Each row below holds a small network's activations on one input, seen along a few directions.
Each table varies a few parts of the input and shows all the possible inputs, shuffled.
Descriptions start from the smaller parts, as in this example, which fits no table here: one of 8 places around a ring, together with either a single point or one of 11 places around a ring or (one of 2 separate values, together with one of 6 places along a line).
Shared parts are said once, and a part with two or three values counts as separate values.
In the rows, zero is written as 128.

Other details of the inputs shift rows strongly along two fixed directions, in all tables alike. That doesn't count.

A family of inputs:
R1: [112 121 143 135 127 128 119 129 120 132 131 129 122 128 137 121 130]
R2: [127 164 116 157  93 136 227 136 136 141 111 115 118 131  97 123  87]
R3: [161 129 143 124 150 128 137 121 147 121 138 135 153 140 110 142 159]
R4: [119 127 122 129 134 134 113 132 128 128 121 128 115 123 137 119 120]
R5: [129 160 145 170  90 144 229 136 136 148 121 114 116 136 100 131  87]
R6: [169 127 134 125 141 121 130 113 146 119 132 122 152 135 109 150 152]
R7: [134 155 138 159  84 140 229 132 141 152 123 120 116 127 105 133  83]
R8: [120 128 119 127 132 141 114 135 125 128 123 131 117 126 135 120 122]
R9: [119 121 130 117 120 131 122 133 123 137 136 139 123 123 137 116 126]
R10: [113 129 122 120 118 126 117 130 117 125 128 126 125 128 128 118 129]
R11: [117 123 131 121 127 130 123 139 114 129 142 128 121 129 139 128 125]
R12: [112 125 127 126 119 119 116 123 119 129 125 121 125 126 133 124 126]
R13: [119 122 130 119 129 128 124 138 113 128 140 129 118 128 138 120 125]
R14: [167 133 125 123 156 133 131 120 152 119 126 133 147 134 112 149 149]
R15: [161 130 118 120 159 124 136 118 151 116 123 136 151 132 108 140 148]
R16: [123 127 126 130 120 139 110 138 122 128 128 128 119 129 134 128 125]
R17: [112 125 116 128 136 127 117 130 126 127 119 132 123 122 135 118 119]
R18: [125 125 127 130 124 130 111 133 125 126 125 125 113 125 135 118 123]
R19: [170 125 136 124 143 115 131 111 149 118 129 119 149 132 110 145 152]
R20: [167 122 138 114 147 115 140 113 153 126 136 138 146 126 114 136 153]
R21: [171 130 132 118 142 123 132 118 147 114 132 124 149 134 106 138 154]
R22: [111 129 115 128 131 136 116 135 122 128 122 135 128 125 134 128 122]
R23: [112 130 123 123 116 128 115 131 117 127 130 127 129 129 129 126 129]
R24: [125 126 125 127 122 137 111 137 122 126 127 128 116 128 133 119 125]
R25: [111 127 119 132 132 131 116 129 121 129 120 133 129 125 138 131 118]
R26: [117 121 131 119 117 133 120 133 124 137 139 139 127 125 139 124 126]
R27: [108 128 118 129 124 124 118 125 117 129 124 131 132 128 137 129 125]
R28: [120 128 127 126 114 135 111 136 118 128 132 123 125 127 131 126 128]
R29: [116 116 136 124 120 124 121 125 125 136 133 135 121 119 142 124 125]
R30: [117 120 134 126 127 127 122 132 113 129 140 126 121 129 142 132 123]
R31: [117 118 135 125 130 121 123 131 115 129 136 124 117 125 142 127 123]
R32: [157 129 124 123 152 109 138 108 148 118 122 129 155 133 114 144 151]
R33: [123 125 128 134 121 135 109 132 121 130 126 126 119 129 137 131 122]
R34: [161 131 129 117 146 110 135 110 148 115 128 125 149 133 106 137 153]
R35: [119 126 125 133 133 132 113 129 126 130 118 126 118 124 141 126 119]
R36: [119 121 133 122 131 121 124 134 116 128 138 127 115 124 139 119 124]
R37: [112 127 125 127 117 124 114 125 116 130 128 124 129 129 132 130 126]
R38: [109 127 116 125 128 119 120 127 122 127 122 129 126 125 134 117 126]
R39: [114 123 140 131 128 128 119 133 121 131 132 132 120 127 134 113 131]
R40: [167 131 129 127 156 129 130 114 151 120 124 131 148 134 115 152 145]
R41: [121 125 129 126 118 126 112 131 121 126 128 120 119 123 132 117 125]
R42: [115 125 138 128 126 135 120 136 118 131 135 134 123 131 133 114 132]
R43: [108 131 114 125 123 128 119 131 118 128 126 133 131 128 134 127 128]
R44: [124 123 130 134 123 129 110 130 124 129 123 123 116 126 139 126 122]
R45: [111 125 120 131 134 126 117 127 124 128 117 130 126 123 139 126 118]
Each input here is: one of 5 places around a ring, together with either one of 3 separate values or one of 6 places around a ring.
Question: The inputs of R3 and R42 match in every part but the place on the ring of 5. If R11 is changed in the same way as R3 into R42, which row does it become?
Answer: R13
Question: Change only the choice among 3 separate values in R39. List by row number the other rows that result.
Answer: R20, R36
Question: Change only the place on the ring of 6 in R6. List by row number the other rows that result.
Answer: R25, R27, R33, R37, R40

A family of inputs:
R46: [147 142 152 150 125 126 226 121 148 140 134 124 128 127  98 133 108]
R47: [164 119 137 121 134 116  99 117 133 114 141 128 149 138 121 147 164]
R48: [ 81 115 103 112 120 137  68 146  99 129 123 133 103 113 156  96 117]
R49: [153 123 127 129 173 122 104 112 150 115 117 135 149 132 125 140 150]
R50: [160 160 151 146 105 124 213 129 135 130 132  99 123 142  89 134 118]
R51: [ 86 110 128 119 112 145  67 158  91 129 147 133  99 126 166 100 125]
R52: [ 80 114 115 127 126 129  71 136 108 129 116 130  98 110 170 101 111]
R53: [167 118 132 117 146 134 100 130 141 117 144 140 145 140 124 140 160]
R54: [152 122 125 128 171 125 112 111 144 117 119 138 152 134 130 146 146]
R55: [156 119 118 106 147 106 104 111 136 106 129 116 155 128 111 139 150]
R56: [ 90 140 144 161  72 161 162 148 113 158 116 108  78 117 140 116  61]
R57: [150 128 116 119 163 135 112 118 140 113 121 145 158 138 120 142 154]
R58: [ 73 154 115 166  76 141 168 143 108 144 102 108 103 129 125 110  74]
R59: [163 120 141 116 139 113 104 119 128 111 145 122 145 138 121 140 168]
R60: [151 130 108 106 164 127 118 121 141 112 131 145 152 135 121 154 155]
R61: [152 125 117 115 147 107 104 107 145 108 119 122 151 129 119 135 162]
R62: [149 162 122 159 108 122 203 122 153 130 102 108 134 135  84 136 111]
R63: [139 115 144 109 146 105 121 107 132 118 151 133 157 131 117 135 165]
R64: [146 152 143 142 117 134 225 129 147 139 139 129 136 132  90 127 114]
R65: [ 72 112 125 109 112 131  85 145  97 142 140 150 110 118 165  99 121]
R66: [ 68 107 138 119 102 122  87 140  88 138 146 131 125 117 161 115 125]
R67: [148 116 132 104 139  97 119 103 139 121 139 138 151 133 125 129 166]
R68: [160 120 114 102 158 124 104 124 140 107 130 131 149 125 113 132 147]
R69: [155 127 114 110 159 126 105 119 150 111 119 138 144 126 118 128 161]
R70: [ 68 107 134 115 112 140  86 152  92 142 149 144 120 117 165 107 121]
R71: [171 145 147 158 117 136 213 134 146 133 127 111 114 136 103 139 108]
R72: [ 75 143 131 147  65 125 182 141 103 155 124 119 100 122 134 106  79]
R73: [153 110 142 110 160 107 118 112 144 126 138 146 145 126 134 137 156]
R74: [143 126 114 116 152 112 111 108 136 115 125 129 159 139 120 155 158]
R75: [ 81 105 146 121 126 135  72 150  89 132 142 124  84 124 170 101 119]
R76: [163 152 122 151 124 126 209 124 156 136 108 109 121 123  98 132  98]
R77: [ 73 110 121 107 111 129  85 140 100 141 139 152 104 119 166  90 123]
R78: [ 84 113 132 116 105 157  54 147 103 138 137 131 103 120 162 110 116]
R79: [155 108 138 108 160 105 120 106 147 125 137 148 139 128 136 128 158]
R80: [150 124 117 114 172 116 113 115 143 115 130 138 145 130 134 157 146]
R81: [150 163 113 149 123 144 213 130 147 137 111 128 136 137  94 147 106]
R82: [ 78 116 118 134 131 131  68 140 108 131 114 133 101 114 162 105 112]
R83: [155 121 115 109 147 104 104 109 139 111 124 119 151 128 115 135 159]
R84: [152 129 117 118 161 127 101 122 149 112 117 141 147 130 111 132 159]
R85: [161 122 144 104 160 128 106 132 135 114 150 130 136 142 120 127 167]
R86: [ 70 120 111 131 112 131  80 132  93 129 118 127 122 130 156 116 115]
R87: [164 158 147 150  90 138 198 118 149 139 121 102 132 132  88 149 108]
R88: [ 89 149 132 162  56 148 160 145 103 153 121 108  93 123 131 118  76]
R89: [143 126 111 109 153 108 112 111 138 112 131 129 156 138 122 159 157]
R90: [153 158 122 158 131 133 214 123 148 141 111 120 133 133 105 151  98]
R91: [162 114 123 112 165 114 106 116 143 109 127 125 143 122 124 137 140]
R92: [168 112 143 125 152 130  97 116 148 123 134 133 138 129 130 150 155]
R93: [ 75 156 113 163  87 160 168 154 110 147 102 124  96 125 126 103  69]
R94: [168 157 135 154 102 152 201 135 156 141 125 120 127 136  92 142 109]
R95: [ 88 102 134 134 112 141  66 148  95 135 135 134  93 122 174 113 112]
R96: [ 75 132 146 159  82 143 186 154 103 160 129 122  95 114 145 114  69]
Question: The inputs of R91 and R68 match in every part but one. If R79 is changed in the same way as R91 into R68, which row does it become?
Answer: R77
Question: The inputs of R96 and R66 match in every part but one. If R49 is changed in the same way as R96 into R66, which row does it become?
Answer: R58
Question: Describe the family of inputs behind these rows.
Answer: one of 3 separate values, together with either one of 4 places along a line or one of 5 places along a line or one of 8 places along a line
Question: Change only the choice among 3 separate values in R63. List by row number the other rows that result.
Answer: R46, R64

A family of inputs:
R97: [120 117 139 127 129 129 120 132 121 132 134 125 111 122 143 117 120]
R98: [152 131 123 132 141 129 123 117 145 120 122 130 147 135 120 150 143]
R99: [155 123 141 127 134 128 129 120 140 129 137 129 144 136 122 147 149]
R100: [153 130 123 128 149 126 126 120 140 118 125 131 145 132 122 153 137]
R101: [157 119 142 123 146 120 134 118 145 129 134 134 137 126 125 140 139]
R102: [114 125 120 135 125 133 111 126 130 132 115 132 121 120 140 123 120]
R103: [119 125 140 131 114 135 112 132 114 133 135 125 120 133 135 124 128]
R104: [114 129 113 124 130 137 117 136 120 131 124 138 123 122 137 126 119]
R105: [154 133 118 122 150 129 127 129 142 116 124 130 141 133 110 133 147]
R106: [116 124 121 130 137 131 114 129 125 126 119 124 114 121 139 120 114]
R107: [120 122 142 130 118 130 114 128 123 134 129 129 116 124 137 114 125]
R108: [139 129 119 119 156 109 140 112 137 119 118 135 147 134 123 138 146]
R109: [143 120 134 120 135 113 139 114 137 121 140 135 152 130 113 132 148]
R110: [117 122 133 118 126 137 122 140 117 129 142 131 117 128 138 117 124]
R111: [126 149 136 146  98 142 187 149 126 138 129 119 110 130 113 115 101]
R112: [140 134 117 120 152 110 137 114 138 121 124 132 153 133 120 134 146]
R113: [101 120 132 123 127 113 131 126 115 131 137 136 119 128 140 122 130]
R114: [131 169 125 177  89 142 237 143 143 145  99 102 100 126  94 120  68]
R115: [119 120 138 128 125 134 118 135 112 130 140 121 116 131 140 128 123]
R116: [103 124 138 123 112 123 120 126 114 133 137 124 131 123 130 127 130]
R117: [120 123 139 133 120 132 115 140 111 128 136 120 118 131 136 123 129]
R118: [115 128 120 132 132 136 113 133 117 122 125 121 119 129 138 131 116]
R119: [121 120 141 131 124 127 116 136 121 129 131 124 113 122 138 113 126]
R120: [153 135 119 121 143 131 125 121 145 121 123 135 143 134 109 133 147]
R121: [115 124 120 131 132 129 114 129 126 131 117 133 119 117 142 126 113]
R122: [117 117 139 131 118 131 116 128 127 138 130 132 119 122 143 121 125]
R123: [153 130 117 117 155 131 129 124 141 117 127 132 140 131 116 136 142]
R124: [122 123 127 117 103 115 116 127 113 126 136 116 117 120 135 120 128]
R125: [155 133 124 132 148 126 123 125 140 112 123 121 141 137 114 143 144]
R126: [104 128 131 127 120 116 138 128 117 134 141 131 125 126 135 118 125]
R127: [116 128 122 134 125 131 108 126 128 130 115 128 117 124 133 117 119]
R128: [118 119 137 129 122 132 118 135 114 136 139 129 121 128 142 134 121]
R129: [116 122 132 119 122 134 122 140 119 135 141 139 122 125 140 124 122]
R130: [151 132 117 122 143 133 127 121 147 124 124 139 146 130 117 139 147]
R131: [118 128 109 119 111 116 109 127 120 125 120 114 120 125 131 123 119]
R132: [155 130 139 116 135 129 130 124 141 123 138 136 142 135 114 130 151]
R133: [162 158 127 153 118 135 189 121 151 127 113 115 136 140  91 146 115]
R134: [115 123 133 122 114 138 119 137 124 136 138 138 124 127 139 120 129]
R135: [100 131 120 125 119 125 115 126 118 129 119 123 136 125 131 128 124]
R136: [104 124 112 126 123 122 119 125 117 128 119 132 137 126 132 117 122]
Question: The inputs of R118 and R115 match in every part but one. If R106 is changed in the same way as R118 into R115, which row does it become?
Answer: R97
Question: The inputs of R108 and R113 match in every part but one. If R136 is changed in the same way as R108 into R113, which row does it become?
Answer: R109
Question: Describe the family of inputs behind these rows.
Answer: one of 2 separate values, together with either a single point or one of 4 places along a line or (one of 3 separate values, together with one of 5 places around a ring)
Question: Change only the choice among 3 separate values in R100. List by row number the other rows that result.
Answer: R104, R121
Question: Change only the place on the ring of 5 in R104. List by row number the other rows that result.
Answer: R105, R120, R123, R130

A family of inputs:
R137: [100 117 126 134 121 137 104 146 112 135 124 126  96 114 155 108 105]
R138: [ 85 130 100 124 120 134 106 142 104 127 118 130 108 122 145 108 107]
R139: [154 116 117 105 166 118  71 114 135 105 131 133 160 139 127 149 175]
R140: [165 111 137 107 172 128  78 124 139 109 142 138 147 134 128 145 170]
R141: [ 79 117 133 125 123 128 111 143  98 137 141 143 111 127 158 106 121]
R142: [ 87 128 112 133 103 138  89 137 106 133 116 126 115 125 148 117 113]
R143: [201 142 141 137 158 127 185 110 172 121 120 117 148 135  90 152 138]
R144: [203 144 144 139 145 134 181 117 175 124 125 126 151 137  86 155 143]
R145: [181 145 127 137 155 111 191 102 170 119 115 122 165 135  88 159 139]
R146: [143 110 118 101 179 114  81 111 139 108 134 144 167 132 130 147 171]
R147: [127 167 109 157  93 141 207 142 130 137 105 108 112 134 101 127  86]
R148: [150 114 123 108 164 117  75 106 142 112 128 140 167 130 127 151 173]
R149: [128 166 111 159  86 142 203 137 138 141  99 112 113 131 100 124  86]
R150: [ 87 127 114 136 106 129  91 134 102 130 116 116 111 125 150 118 109]
R151: [154 106 139  97 170 112  89 115 135 115 154 146 152 135 139 145 177]
R152: [137 160 137 167  91 155 204 147 130 140 122 109 104 138 104 130  87]
R153: [ 97 120 123 129 125 145 104 153 108 133 131 133 101 119 155 109 108]
R154: [124 164 107 155  94 139 209 134 140 140 100 119 112 125 102 119  82]
R155: [ 92 113 139 119  99 122 100 136  99 135 142 119 105 119 151 113 119]
R156: [133 158 132 157 106 155 211 145 134 144 116 114 106 130 108 125  80]
R157: [ 86 127 104 128 118 124 100 134 108 127 113 124 105 118 148 106 105]
R158: [ 80 125 105 127 119 133 104 134 112 135 114 139 114 116 147 108 107]
R159: [181 146 125 135 151 120 190 104 174 123 115 132 169 135  85 158 142]
R160: [183 149 114 129 161 118 195 110 167 116 117 129 162 138  83 153 141]
R161: [119 151 140 158  97 134 219 135 135 153 123 130 115 130 113 118  94]
R162: [ 93 111 134 119 108 133 101 144  95 136 149 133 112 124 158 116 116]
R163: [ 96 111 136 122 101 134 100 138 104 142 144 136 113 120 156 114 116]
R164: [ 80 126 116 132 115 136 100 140  98 132 124 127 119 124 148 123 112]
R165: [158 107 141  91 156 111  83 116 131 111 158 135 154 134 128 142 180]
R166: [148 100 143 103 177 101  86 107 136 114 144 146 154 133 140 135 181]
R167: [ 98 122 134 139 103 151  89 144 109 135 129 128 102 126 149 113 114]
R168: [ 83 116 138 119  97 127  98 138 101 138 143 130 116 121 144  97 127]
R169: [ 99 119 135 137 114 139  97 144 107 135 127 121  98 120 150 115 106]
R170: [185 147 119 133 159 109 191 102 171 116 112 123 159 133  85 151 138]
R171: [ 91 115 136 116  97 131  94 138 104 140 145 129 111 120 150 110 123]
R172: [150 106 143  91 159 107  80 116 129 107 157 137 161 135 123 129 189]
R173: [167 107 130 106 173 127  80 120 152 114 135 147 146 124 133 136 170]
R174: [123 150 146 151  81 123 213 134 126 142 128 104 114 127 100 113  98]
R175: [ 95 122 129 131 117 151  99 143 113 139 123 133 103 118 152 108 105]
R176: [ 81 123 120 135 113 128  95 132 101 132 119 121 116 120 152 122 110]
R177: [168 108 142 117 163 122  70 113 140 108 138 128 144 137 129 144 173]
R178: [155 103 141  97 165 112  80 109 142 119 149 151 153 131 140 143 180]
R179: [200 133 149 130 138 112 194 108 162 124 138 120 155 137  92 158 145]
R180: [128 148 142 154  95 128 216 132 132 148 126 115 107 128 117 131  91]
R181: [ 90 130 108 133 108 127  97 136 106 128 112 117 106 124 146 111 108]
Question: Describe the family of inputs behind these rows.
Answer: one of 3 separate values, together with either one of 4 places along a line or one of 5 places along a line or one of 6 places around a ring
Question: The inputs of R162 and R163 match in every part but the choice among 3 separate values. If R141 is changed in the same way as R162 into R163, which row does it become?
Answer: R161
Question: Change only the place on the ring of 6 in R150. List by row number the other rows that result.
Answer: R145, R157, R170, R176, R181
Question: Change only the place on the ring of 6 in R159. List by row number the other rows that result.
Answer: R142, R148, R149, R154, R158
